These are the activations of a small neural network, seen along a few directions. Each row is one input.
Each table varies a few parts of the input and shows all the possible inputs, shuffled.
Descriptions start from the smaller parts, as in this example, which fits no table here: one of 6 places along a line, together with either a single point or one of 9 places around a ring or (one of 2 separate values, together with one of 8 places around a ring).
Shared parts are said once, and a part with two or three values counts as separate values.

Other details of the inputs vary at random and push rows far along three fixed directions, the same in every table; ignore that.

Table:
R1: [ 0.34 -2.02 -0.23  1.85 -0.83  1.31  2.61  2.19 -2.76  1.91 -2.37]
R2: [-0.77 -1.31 -1.62  0.51 -2.56 -2.51 -3.32 -2.50 -0.20 -2.44  8.89]
R3: [-1.46  1.54  1.23 -0.80  0.24  0.92  1.98 -0.34  3.07 -1.22  1.46]
R4: [ 1.01 -2.11 -0.41 -0.84 -0.09 -0.87 -3.73 -0.44 -1.52  1.90 -1.56]
R5: [-1.00  0.30  1.12  1.06  0.44  0.67  2.21  1.11  1.73 -0.30 -0.57]
R6: [-0.43  0.01  0.62 -1.82  0.62 -0.82 -1.89 -2.76  2.93  1.02 -2.86]
R7: [ 1.64 -2.07 -0.66 -0.09 -0.38 -1.46 -2.72 -0.91 -2.26  1.38 -2.68]
R8: [ 1.25 -1.45 -0.33 -0.02 -1.15 -1.24 -2.50 -1.20 -2.68  1.97 -2.68]
R9: [ 1.44 -1.71 -0.14  1.53 -0.69  1.35  2.50  3.16 -3.80 -0.28 -1.74]
R10: [-0.93  3.17  0.36 -0.35  0.28  0.00  1.28 -0.26  1.79 -1.08  1.24]
R11: [ 0.97 -2.55 -1.19 -1.28  0.08 -0.05 -3.61 -0.86 -1.90  1.59 -1.48]
R12: [-0.20  1.56  0.44  0.11  1.53  1.03  1.98  0.71  1.05 -2.09  0.64]
R13: [-1.42  2.33  0.75 -0.80  0.27  0.51  2.25 -0.19  3.13 -0.44  2.01]
R14: [ 0.34  0.15 -0.03  0.99 -1.68  0.27  1.23  1.01 -2.55  0.27  0.19]
R15: [ 0.71  0.95 -0.35 -1.28  1.77 -1.46 -2.53 -1.91  2.35  0.22 -2.95]
R16: [-0.22  1.68  1.51  0.65  0.72  0.70  1.90  1.24  0.11 -0.95  0.37]
R17: [-0.63 -0.23 -0.77 -0.47 -0.97  0.57  0.22  0.72 -1.90 -0.68  1.71]
R18: [ 1.12 -1.46  0.32  1.54 -0.86  1.66  2.58  2.72 -4.45 -0.05 -1.21]
R19: [-0.95  1.82  0.32 -0.26  1.21  0.71  2.82  0.29  2.59  0.19  2.04]
R20: [ 0.36  1.30  0.10 -1.58  1.83 -1.25 -2.45 -2.43  1.78  0.59 -2.72]
R21: [-0.52  0.48  1.38 -1.36  0.09 -1.66 -2.20 -2.04  2.76  1.77 -2.49]
R22: [ 0.17 -2.28 -1.13  1.66 -0.61  2.17  3.49  2.01 -3.14  1.28 -1.50]
R23: [-0.61 -1.77 -1.63  0.56 -2.14 -2.18 -3.62 -2.43 -0.52 -2.24  9.18]
R24: [ 0.22  1.17 -0.14  0.59  1.34  0.83  2.15  1.07  1.34 -1.80  0.20]
R25: [ 0.36  1.09 -0.31  0.83  1.07  0.77  1.98  1.25  1.38 -1.79 -0.26]
R26: [ 1.32 -1.60 -1.20 -0.51 -1.05 -0.41 -2.15 -1.55 -3.21  1.83 -3.38]
R27: [-0.68  1.41  1.04  0.32  0.74  0.14  2.11  0.73  1.91  0.99  0.87]
R28: [ 1.70 -1.80 -0.63  1.57 -0.80  0.82  2.02  2.89 -2.98 -0.01 -2.45]
R29: [-0.36  0.93  1.15  0.37  1.15  1.31  0.73  2.54  1.25 -0.17 -0.44]
R30: [-0.46  0.11  1.36 -1.15  0.43 -1.51 -2.21 -2.17  2.89  1.42 -2.67]
R31: [-1.60  2.24  0.92 -1.41  1.83  0.78  0.73  0.97  1.99 -1.13  1.28]
R32: [ 1.56 -3.01 -2.00  1.76 -1.50 -0.82 -1.17 -0.47 -2.15 -1.35  3.89]
R33: [ 0.54 -1.75 -1.46  1.50 -2.36 -1.05 -1.91 -1.90 -2.12 -1.62  6.59]
R34: [ 0.09 -0.98 -1.57 -1.47 -1.87 -1.69 -3.16 -1.57 -1.80  1.26 -1.37]
R35: [-0.04  0.57 -0.04 -1.50  1.80 -0.27 -3.57 -0.95  2.75  1.20 -2.49]
R36: [-0.37  1.08  0.90 -1.35 -0.01 -1.88 -1.95 -1.98  2.65  2.55 -2.19]
R37: [-0.79  2.85  0.58 -0.24  0.74  0.53  1.64  0.11  1.39 -1.43  1.09]
R38: [-1.39  0.66  0.52  0.76  0.89  1.37  2.84  0.55  2.26 -1.30  0.51]
R39: [ 0.89 -1.16 -0.43  1.06 -0.80  2.38  2.73  1.77 -4.34 -0.54 -0.57]
R40: [-1.17  1.83  1.67 -0.66  1.28  0.32  0.69  1.81  1.19 -0.43  0.49]
Each input here is: one of 2 separate values, together with either one of 5 places along a line or one of 6 places around a ring or one of 9 places along a line.
Changing only the choice among 2 separate values turns R11 into R4. The same change can be made to R19. Which row results?
> R27
Changing only the choice among 2 separate values turns R38 into R5. The same change can be made to R39. Which row results?
> R16
Which other rows does R10 become when the choice among 2 separate values takes its other values? List them by row number.
> R14

Table:
R41: [-0.87  0.24  1.46  1.23 -0.53  0.59  2.37  0.41  2.91 -0.78 -0.24]
R42: [ 0.24  0.76  0.65  1.29  3.12  1.24  0.85  1.22  1.48 -1.83 -0.01]
R43: [-0.45 -2.29 -0.79  0.28 -1.09 -2.60 -4.18 -3.71  3.71  0.12  3.38]
R44: [-1.97  1.56  2.81 -0.27 -0.24 -0.64  1.56  1.39  0.77 -0.17  0.74]
R45: [-1.79  2.07  2.56  0.45 -0.71 -0.59  1.77  0.69  0.77 -0.56  0.36]
R46: [ 0.14  1.21  0.80  0.63 -0.50  0.88  3.10 -0.46  2.56 -0.25  0.04]
R47: [ 1.85 -2.22 -0.57  0.39  1.84 -0.92 -3.59 -0.45  0.09  1.61 -1.85]
R48: [ 0.13 -1.09  0.64 -3.53 -1.28  0.47 -3.78 -1.10 -2.30  2.25 -2.46]
R49: [ 0.09  1.58 -0.23  0.38  0.31  1.18  3.28 -0.61  2.26  0.20  0.25]
R50: [-0.64 -2.35 -2.52  0.84 -2.44 -0.30 -0.12 -1.02 -4.09  0.51  5.27]
R51: [-0.35  3.13 -0.14 -0.16  1.07  0.19  0.40  1.86  0.20 -2.94 -0.22]
R52: [ 1.06  0.83  0.26 -0.08  2.37  0.24  2.44  0.01  1.26 -3.06 -0.47]
R53: [-1.03  0.79 -0.72  0.30  1.15  1.01  2.82  0.49  2.44  0.59  0.43]
R54: [-0.55 -5.42 -1.74  1.66 -2.82  5.59  2.91  2.75 -6.00 -1.52  4.17]
R55: [-0.20  0.94 -1.56 -0.54 -1.36 -2.58 -3.45 -4.99  0.48  0.82  3.82]
R56: [ 1.97  0.45 -0.18 -1.13  0.76 -0.60 -3.63  1.44 -2.63  2.59 -7.57]
R57: [-1.91  1.43  1.70 -1.21  0.57 -0.34  1.85  1.76  0.88  0.83  1.26]
R58: [-0.63 -2.34 -2.02 -0.18 -0.46 -2.34 -3.85 -3.25  3.62  0.59  4.95]
R59: [ 1.67  0.23 -1.60 -1.79 -0.29 -1.75 -2.43 -0.11 -2.70  0.25 -6.14]
R60: [-0.83  3.09  1.71  0.25 -0.75 -0.07  2.44 -0.29  0.56 -0.10  0.49]
R61: [ 2.64 -4.52 -1.90  2.34 -0.46  2.04  1.19  1.21 -6.50 -0.89 -2.27]
R62: [ 1.45  1.91  1.38 -1.16  1.76 -0.70 -1.95  2.75  0.24  1.75 -3.91]
Describe the family of inputs behind these rows.
> one of 2 separate values, together with either a single point or one of 4 places along a line or one of 6 places around a ring
Changing only the choice among 2 separate values turns R46 into R60. The same change can be made to R58. Which row results?
> R57
Which other rows does R62 become when the choice among 2 separate values takes its other values? List them by row number.
> R47

Table:
R63: [ 1.58 -2.59 -1.08  1.82 -1.59  1.72  2.84  2.04 -4.42 -1.22  0.17]
R64: [ 0.89 -1.43 -0.75  0.23 -0.67  2.37  1.69  2.95 -5.65 -0.16 -0.56]
R65: [-2.30  1.81  0.35 -2.47 -0.07 -1.88 -2.66 -4.43  4.97  1.21  2.09]
R66: [ 0.55 -0.83 -0.17 -0.85  0.72 -0.28 -1.38 -0.19  0.86  1.81 -3.66]
R67: [-0.50 -0.76 -1.09  2.32 -0.72  0.10  1.67 -0.66  0.79 -2.58  7.49]
R68: [ 0.26 -2.79 -1.74 -0.53 -3.42 -0.67 -1.29 -2.88 -3.47  3.28 -1.68]
R69: [ 0.07 -2.13 -0.69  2.07 -0.97  2.06  2.13  1.62 -1.47 -1.36  4.29]
R70: [-0.43  0.11  0.93 -1.08  0.25 -0.94 -1.57  0.75 -0.51  1.95 -3.47]
R71: [ 1.63 -3.85 -1.93  0.28 -1.41  0.17 -2.57 -0.88 -3.03  0.80 -0.34]
R72: [-0.16 -0.16 -0.67  1.20  0.08 -0.82 -0.18 -1.48  1.88 -2.05  4.77]
R73: [ 0.94 -1.67 -1.23 -1.19 -0.06 -1.73 -4.47 -2.83  1.43  0.78 -0.15]
R74: [-0.07  0.10 -0.70  1.60 -0.13  0.35  1.83 -0.05  0.83 -3.30  5.76]
R75: [-1.58  4.63  3.41 -0.27  1.57 -0.42  2.50  1.20  4.39 -0.48 -0.44]
R76: [-0.36  0.26  0.16 -0.40  1.26 -0.32 -0.94 -0.90  2.63  1.09 -0.22]
R77: [-1.17  2.51  1.87 -0.92  1.76  1.00  1.75  3.18  0.09  0.63 -4.54]
R78: [-0.70  1.77  0.77  1.17  1.13  1.94  4.28  1.83  0.47 -3.70  2.59]
R79: [-0.04  1.82  1.86  0.22 -0.21  1.18  3.18  3.98 -1.73  0.97 -5.00]
R80: [-0.16  2.46  0.67 -0.22  0.69 -0.09  0.80  1.30  0.15 -0.49 -1.49]
R81: [ 2.16 -1.57 -2.00 -0.20 -1.32 -0.45 -2.47 -0.64 -4.69  1.09 -1.74]
R82: [-0.95  3.27  1.93 -1.36  3.00  0.92  0.39  0.35  3.77 -1.07 -3.04]
R83: [ 0.61 -0.16 -0.13  0.09  0.51 -0.78  0.06 -0.41  0.61  1.25 -2.80]
R84: [-0.26 -0.79  0.24 -1.50 -0.40 -3.42 -5.59 -3.87  2.11  1.58  1.98]
Describe the family of inputs behind these rows.
> one of 2 separate values, together with either a single point or one of 4 places along a line or one of 6 places along a line
Changing only the choice among 2 separate values turns R65 into R68. The same change can be made to R69. Which row results?
> R83
Which other rows does R79 become when the choice among 2 separate values takes its other values? List them by row number.
> R70
